Each row below holds a small network's activations on one input, seen along a few directions.
Each table varies a few parts of the input and shows all the possible inputs, shuffled.
A made-up example of a description, with smaller parts first: line(6) and (point or line(11) or (values(3) and ring(5))).
Shared parts are said once, and a part with two or three values counts as separate values.
(in the rows, 128 means zero)

Other details of the inputs shift rows strongly along two fixed directions, in all tables alike. That doesn't count.
These rows show it; all are for the same input, with only those details redrawn:
[137 108 131 127 135 119 136 117 150 125 148]
[137 107 132 127 135 119 136 117 150 125 148]
[137 167 120 141 105 156 110 119  94 116  69]
[143 115 140 124 148 122 133 119 146 125 151]
[127  96 118 131 115 114 141 113 157 126 144]

Table:
r1: [ 65 114  81 163  30 146 117 154  95 118  62]
r2: [141 108 131 118 133 107 140 128 139 142 142]
r3: [ 89 141  67 151  33 130 118 101 108 138  54]
r4: [137 126 141 110 150 109 125 118 142 137 157]
r5: [134 108 126 126 136 109 146 126 134 145 148]
r6: [131 108 124 127 137 121 145 115 146 122 154]
r7: [174 191 173 122 186 162 101 133  86 115 108]
r8: [128  96 114 120 120 104 153 123 143 141 149]
r9: [124 122 123 115 137 110 136 114 139 134 156]
r10: [123 121 124 123 138 110 134 114 139 140 155]
r11: [145 115 142 122 151 110 138 130 132 147 150]
r12: [ 71 103 102 136  99 127 119 169 146 114 126]
r13: [123  95 112 127 116 119 149 113 153 126 143]
r14: [139 116 139 132 149 123 134 118 141 130 151]
r15: [156 186 152 135 166 162 109 127  81 119 100]
r16: [ 67 147  94 146  50 158 112 148 120 121  67]
r17: [148 176 129 123 126 152 117 133  75 132  71]
r18: [122 179 165 128 150 148 106 178  95 106 107]
r19: [126 117 125 111 136 111 136 115 143 137 152]
r20: [151 198 185 116 195 178  84 191  80 127 127]
- Describe the family of inputs behind these rows. => values(5) or (values(3) and ring(5))
- Which other rows does r11 become when the ring(5) part takes its other values? List them by row number. => r2, r5, r8, r17

Table:
r21: [131 121 116 137 124 129 130 124 128 142 136]
r22: [149 167 163 117 165 134  99 118 122 120 135]
r23: [154 165 154 115 178 154 112 134 125 116 129]
r24: [135 107 121 136 127 121 137 131 116 131 138]
r25: [107 125 125 121 117 106 132 154 122 143 128]
r26: [ 95 115 126 125 117 110 131 156 145 126 141]
r27: [114 127 120 123 131 118 139 123 138 115 133]
r28: [121 111 134 149 121 141 131 127 135 118 128]
r29: [121 116 134 124 109 123 133 160 132 141 124]
r30: [ 97 186  81 158  49 166  97 111  54 137  23]
r31: [126 116 133 143 122 139 134 129 139 115 138]
r32: [143 117 121 129 116 114 126 113 145 142 124]
r33: [121 171 140 112 133 138 102 153  96 144 110]
r34: [137 115 122 122 117 126 149 124 139 135 123]
r35: [140 120 115 121 119 120 134 116 145 142 126]
r36: [146 174 139 109 144 136 111 117 102 139 112]
r37: [125 132 132 133 126 111 126 115 137 116 126]
r38: [118 122 118 135 123 112 140 123 120 135 140]
r39: [132 128 126 118 118 108 122 106 136 145 134]
r40: [137 145 162 117 164 143 109 175 109 116 131]
r41: [132 125 127 126 123  99 135 114 129 136 127]
r42: [133 127 124 126 125 132 124 118 154 121 125]
r43: [131 120 111 126 125 132 137 122 133 143 131]
r44: [121 122 115 131 126 142 130 124 146 121 132]
r45: [135 163 161 136 179 142 114 136  96 114 133]
r46: [145 118 130 123 116 122 143 120 140 135 122]
r47: [137 128 131 134 123 129 115 116 151 121 122]
r48: [137 119 132 138 123 131 139 131 125 135 135]
r49: [130 121 131 127 122 138 139 127 147 114 124]
r50: [147 109 123 121 128 113 140 123 130 132 129]
r51: [110 121 119 128 131 121 141 125 136 116 142]
r52: [131 108 132 144 121 130 138 126 125 138 129]
r53: [123 143 146 121 145 141 107 165 136 128 131]
r54: [116 127 120 118 115 120 125 109 151 124 136]
r55: [ 95 184  98 153  35 177  97 157  76 112   8]
r56: [113 117 114 127 118 116 132 116 132 145 152]
r57: [135 110 127 126 129 122 133 124 142 111 131]
r58: [132 115 131 130 112 130 137 120 155 115 123]
r59: [153 160 164 124 169 162 122 139 113 110 127]
r60: [135 110 116 126 128 126 141 129 117 131 129]
r61: [138 112 133 134 125 120 124 121 137 111 126]
r62: [109 132 120 134 120 133 119 118 131 124 142]
r63: [112 128 123 140 129 123 131 126 127 115 140]
r64: [121 104 127 147 129 133 128 130 123 114 131]
r65: [107 126 126 138 127 133 118 118 130 128 140]
r66: [124 108 122 142 127 131 129 132 126 111 138]
r67: [129 113 122 125 132 130 135 129 135 109 128]
r68: [138 108 115 121 126 119 144 127 125 131 127]
r69: [107 126 115 122 122 132 128 116 140 125 144]
r70: [136 116 126 127 123 133 146 127 131 136 130]
r71: [118 116 123 148 127 140 122 124 138 124 132]
r72: [109 121 115 116 121 123 130 114 152 125 144]
r73: [148 111 128 128 122 110 130 120 125 132 123]
r74: [175 157 171 122 161 134 118 129 111 132 120]
r75: [116 121 124 139 128 114 138 123 114 139 133]
r76: [125 127 118 116 133 110 146 122 126 135 132]
r77: [114 118 109 125 118 112 149 121 126 137 134]
r78: [147 162 153 134 171 156 108 135 115 116 136]
r79: [118 162 154 110 153 141  99 158 121 129 136]
r80: [127  97 118 143 120 120 137 128 117 135 131]
r81: [118 130 115 116 125 125 132 115 125 145 140]
r82: [135 121 110 120 125 126 137 120 140 141 127]
r83: [126 118 118 120 120  99 147 114 137 137 134]
r84: [115 116 122 121 115 119 125 156 140 148 131]
r85: [120  99 115 132 124 129 139 129 138 112 139]
r86: [129 116 125 141 132 130 128 124 126 145 135]
r87: [166 158 178 126 167 145 112 129 123 112 124]
r88: [150 170 151 100 176 137 117 126 105 139 138]
r89: [122 109 128 122 120 117 129 163 121 138 129]
r90: [119 128 122 126 124 113 135 117 141 116 129]
- The inputs of r74 and r87 match in every part but one. If r36 is changed in the same way as r74 into r87, which row does it become? => r54
- Describe the family of inputs behind these rows. => values(2) and ring(5) and (point or line(6))
- Which other rows does r81 become when the ring(5) part takes its other values? List them by row number. => r43, r60, r70, r77
- List by row number the other rows that have the values(2) part and the ring(5) part in common with r62. => r22, r54, r65, r69, r72, r79
- Which other rows does r84 become when the values(2) part takes its other values? List them by row number. => r53
- Which other rows does r78 become when the line(6) part takes its other values? List them by row number. => r23, r42, r44, r47, r71

Table:
r91: [106 188 120 147 101 170  94 136  79 112  62]
r92: [126  86 120 119 144  89 156 106 168 147 184]
r93: [126  86  98 146  84 113 140 103 149 131 123]
r94: [105  89 125 130 135 117 144 142 161 111 167]
r95: [ 94  71 118 123 114 102 145 131 191 128 183]
r96: [110 100  83 130  68 101 148  98 152 144 122]
r97: [118 177 120 140  94 163 103 145  92 103  47]
r98: [170 183 163 133 170 156 112 121  83 106  96]
r99: [ 99  96 119 123 112 107 138 133 172 118 159]
r100: [176 157 169 111 208 136 130 132 102 134 159]
r101: [108  89  98 127  99  90 151 100 147 147 144]
r102: [126  75 103 120  93  88 157 107 162 145 140]
r103: [101 114  81 148  66 125 135  90 135 128  97]
r104: [ 87  82 105 120  85  92 142 135 162 141 151]
r105: [146 185 159 113 155 151 101 163  79 126  91]
r106: [164 161 198 110 214 136 112 171  94 126 159]
r107: [106  73 122 122 136 103 155 150 166 138 190]
r108: [135 209 151 123 138 173  89 151  74 125  79]
r109: [120  71 137 128 142  97 151 151 169 136 192]
r110: [160 171 164 119 195 138 115 113 108 116 137]
r111: [124 132  89 144  63 139 129  99 123 124  64]
r112: [138  71 127 122 150 100 151 110 170 136 191]
r113: [120 149  97 137  79 135 124  97 118 117  77]
r114: [138 158 115 151  92 157 117 107  91 118  64]
r115: [121 116  89 151  62 134 138 104 118 134  78]
r116: [150 180 166 131 167 167 102 160  80 120 107]
r117: [161 155 197  98 238 134 116 173 102 128 185]
r118: [ 98 148  98 144  83 159 118 144  93 123  75]
r119: [102 151 120 136 114 145 114 141 109 131 107]
r120: [156 176 184 116 192 161 103 161 106 112 123]
r121: [ 90 116  89 140  59 129 116 131 142 129 101]
r122: [ 80 106  79 152  56 142 132 132 133 117  93]
r123: [116 162 114 145 107 165 100 148  89 116  78]
r124: [174 155 172 114 207 139 126 123 113 110 154]
r125: [100  93  83 140  72 108 149  92 150 143 126]
r126: [149 138 178 100 204 117 124 157 142 137 193]
r127: [153 161 168 118 173 150 101 158 116 123 126]
r128: [123 137 101 134  86 134 127  95 130 126  98]
r129: [136 163  95 137  74 146 123 113  92 134  46]
r130: [130  82 152 108 164 105 147 149 182 139 195]
r131: [155 193 131 132 138 170 108 119  63 125  71]
r132: [129 155 164 113 179 128 113 155 103 133 150]
r133: [ 86  97 108 137 104 113 134 132 160 115 144]
r134: [177 164 174 108 207 135 123 134  88 133 147]
r135: [123  78 133 112 142  96 150 149 180 140 185]
r136: [138  99 173 122 188 114 137 153 159 110 193]
r137: [120 120  98 128  87 120 136  99 138 140 114]
r138: [108  59 133 133 129 104 151 140 183 125 189]
r139: [141 101 121 121 124 114 149 109 155 141 141]
r140: [155 192 137 135 142 172 105 115  70 114  74]
r141: [127  84 105 128 103 105 153 102 171 124 136]
r142: [150 134 192 109 232 125 111 155 143 131 209]
r143: [123  79 141 134 141 112 134 147 165 128 178]
r144: [120 104 107 136 108 111 135  98 146 136 138]
r145: [118 115  91 145  64 117 140 110 109 134  80]
r146: [138 105 113 129 108 117 135 108 151 137 123]
r147: [136 130 169 109 203 116 127 156 137 139 195]
r148: [124  88  99 140  91 104 153 109 147 138 131]
r149: [143 186 127 121 119 140 110 114  79 135  75]
r150: [130 181  96 142  74 156  99 104  86 123  45]
- The inputs of r147 and r92 match in every part but one. If r95 is changed in the same way as r147 into r92, which row does it become? => r128
- The inputs of r125 and r119 match in every part but one. If r150 is changed in the same way as r125 into r119, which row does it become? => r121
- Describe the family of inputs behind these rows. => values(2) and ring(5) and line(6)
- Which other rows does r124 become when the ring(5) part takes its other values? List them by row number. => r98, r110, r113, r141
